Each row below holds a small network's activations on one input, seen along a few directions.
In each table, some parts of the input vary, and every possible input appears once, in random order.
A made-up example of a description, with smaller parts first: one of 2 separate values, together with either a single point or one of 9 places along a line or (one of 6 places along a line, together with one of 8 places around a ring).
Shared parts are said once, and a part with two or three values counts as separate values.
In the rows, 128 means zero.

Other details of the inputs vary at random and push rows far along two fixed directions, the same in every table; ignore that.

A family of inputs:
x1: [115 145 155 107 201  96 151 102 123 135 142 113 142 126]
x2: [104 139 137 107 207 109 142 102 110 118 143 128 151 152]
x3: [155 124 129 133 133  83 139 133 146 140 123 119 141 136]
x4: [ 70 120 130 142  63 233 135 128  82 124 125 150  86  66]
x5: [120 128 128 108 147 108 146 116 119 129 134 145 127 153]
x6: [ 94 113 126 139  79 188 134 126  99 117 127 149  98 101]
x7: [161 123 117 135 139  84 114 144 157 126 127 111 150 144]
x8: [153 136 109 123 120  98  86 157 164 118 126 133 127 179]
x9: [116 113 111 157  61 194 108 146 126 112 124 124 110  86]
x10: [128 124 117 146  38 208 112 129 106 141 126 142  92  72]
x11: [174 136 131 137 141  72 116 152 162 141 115 111 147 151]
x12: [136 139 133 118 160 100 121 130 149 126 141 115 132 137]
x13: [149 140 114 128 104 108  93 161 162 123 123 133 122 167]
x14: [130 145 150  89 179 113 155  81 104 152 150 135 137 117]
x15: [114 129 121 108 158 118 130 121 121 118 136 134 139 149]
x16: [139 119 123 141 124 117 135 124 131 128 118 119 142 140]
x17: [ 82 120 135 150  66 222 141 122  92 133 118 133  93  48]
x18: [155 122 122 136 126  88 134 138 149 137 126 116 145 137]
x19: [130 123 110 122  95 130 126 141 140 123 129 144 121 150]
x20: [123 133 135 116 136 116 152 121 131 135 134 135 120 116]
x21: [ 94 124 128 135 150 162 123 117 101 111 135 128 130 124]
x22: [162 138 116 122 115  92  98 162 165 127 117 139 131 183]
x23: [122 118 119 157  53 185 127 144 126 127 111 135  97  89]
x24: [101 135 151 117 192 126 141  98  94 126 127 121 142 142]
x25: [ 83 125 141 151  74 226 133 125  88 123 120 128  98  46]
x26: [ 94 128 146 105 179 126 167  96 105 126 147 124 143 100]
x27: [118 139 152 102 195  88 164 100 121 148 135 123 141 129]
x28: [192 130 106 159  67  93  76 190 197 129 113 112 120 148]
x29: [ 89 113 128 145  76 204 132 120  98 115 124 129 117  65]
x30: [105 126 124 123  65 213 120 109  82 134 136 154  90  87]
x31: [105 124 145 113 187 115 162  96  88 132 122 132 140 147]
x32: [136 129 124 105 167  87 134 122 134 121 129 137 154 176]
x33: [ 99 117 125 131 110 168 141 117  98 121 130 139 124 122]
x34: [100 137 152 125 192 126 149  99 100 130 141 105 141  88]
x35: [114 135 142  94 206  79 162  98 107 135 129 139 144 164]
x36: [113 120 140 110 207  94 151  96  99 122 129 124 163 166]
x37: [133 134 129 126 162 105 126 132 149 121 146 118 139 136]
x38: [ 91 134 136 110 139 147 147 112 102 132 131 147 112 115]
x39: [158 139 114 105 100 121 106 128 134 140 134 155 118 159]
x40: [140 129 125 146 134 123 106 133 136 123 119 111 135 137]
x41: [187 135 117 135  85  83  85 181 199 130 120 130 124 167]
x42: [120 129 131 113 163 113 142 117 132 125 145 120 139 123]
x43: [120 135 144 128 204 103 147 104 116 125 143 103 153 116]
x44: [174 121 106 130  85  88 113 164 184 130 128 129 126 162]
x45: [194 123 104 131  83  64 104 172 202 132 121 136 126 183]
x46: [183 115 102 153  63  99  91 180 188 123 116 122 136 145]
x47: [180 132 113 136  67 124 100 147 153 149 126 132 117 118]
x48: [112 123 148 122 180 115 168  87  96 134 122 116 146 125]
x49: [ 78 135 157 134 155 183 154  90  77 125 129 115 122  69]
x50: [116 134 152 115 203 104 144 103 100 128 120 126 152 160]
x51: [130 121 113 163  87 164  97 150 140 109 124 121 119 111]
x52: [194 123 101 153  61  86  98 183 192 137 107 126 116 152]
x53: [ 91 123 124 141  89 197 102 136 105 112 130 133 102  99]
x54: [ 99 120 137 112 190 129 146  96  90 119 132 120 149 143]
x55: [161 127 118 150  77 119 114 162 164 143 114 123 114 116]
Each input here is: one of 5 places around a ring, together with either a single point or one of 10 places around a ring.
The inputs of x54 and x7 match in every part but the place on the ring of 5. If x4 is changed in the same way as x54 into x7, which row does it become? -> x55
The inputs of x26 and x29 match in every part but the place on the ring of 5. If x12 is changed in the same way as x26 into x29, which row does it become? -> x40
Which other rows agree with x15 in the place on the ring of 5? List them by row number. -> x2, x5, x8, x13, x19, x22, x32, x35, x38, x39
Which other rows does x22 become when the place on the ring of 5 takes its other values? List them by row number. -> x11, x25, x41, x50

A family of inputs:
x56: [147 132 114 139  86 134  96 159 143 125 118 148 106 157]
x57: [216 131 116 141  94  57  86 177 216 138 108 111 139 180]
x58: [ 86 123 131 124  98 210 137  97  84 124 147 148 100  81]
x59: [189 117 101 162 116  72  62 185 211  94 119 110 146 204]
x60: [141 128 104 126  79 136 102 156 160 125 137 147 107 151]
x61: [117 135 112 127  91 162  99 142 114 123 128 137 112 118]
x62: [181 133 118 143  76 105  98 170 182 129 122 127 129 131]
x63: [123 136 126  95 194  81 142 108 125 128 137 126 157 171]
x64: [150 129 136 125 199  59 154 114 129 144 132 105 161 133]
x65: [176 130 120 149  80 108  99 161 185 138 113 112 120 133]
x66: [134 134 135 139  74 158 120 146 146 130 130 123 110  82]
x67: [119 130 141 134 206 109 143 107 104 128 114 103 168 160]
x68: [ 78 119 118 128  65 235 129 109  80 115 142 144  97  59]
x69: [113 142 144 103 203 112 139  96  93 136 138 132 137 147]
x70: [138 125 110 135  81 132  90 163 139 124 110 140 121 150]
x71: [137 127 110 131  79 137 113 157 156 120 129 151 103 154]
x72: [ 90 132 143 137  94 191 149 121  99 128 146 133 112  35]
x73: [150 131 141 119 201  63 153 115 127 141 134 112 164 130]
x74: [ 91 123 127 158  66 203 141 127 109 134 132 121  90  29]
x75: [131 120 141 112 189  91 154  96 110 126 119 134 154 176]
x76: [ 84 127 139  99 171 126 158 104  97 124 135 131 141 131]
x77: [117 119 124 136  83 178 127 121 115 121 132 150 103 121]
x78: [103 133 149 110 195 111 152 100  89 129 119 135 140 148]
x79: [ 95 135 158 123 184 132 172  82  98 144 133 100 131  77]
x80: [135 128 141 126 202  68 162 103 121 146 132  98 155 125]
x81: [144 109 108 134  71 142 102 147 139 119 116 140 126 150]
x82: [ 71 129 149 103 180 141 177  92  85 123 135 138 130 120]
What do these inputs look like to the network? -> either one of 2 separate values or one of 10 places around a ring or (one of 3 separate values, together with one of 5 places around a ring)
A walk changes only the place on the ring of 5. It starts at x63 and steps to x76. List the rest of the walk in order. -> x82, x71, x60
Which other rows belong to the same alternative as x74? List them by row number. -> x57, x62, x64, x65, x66, x72, x73, x79, x80
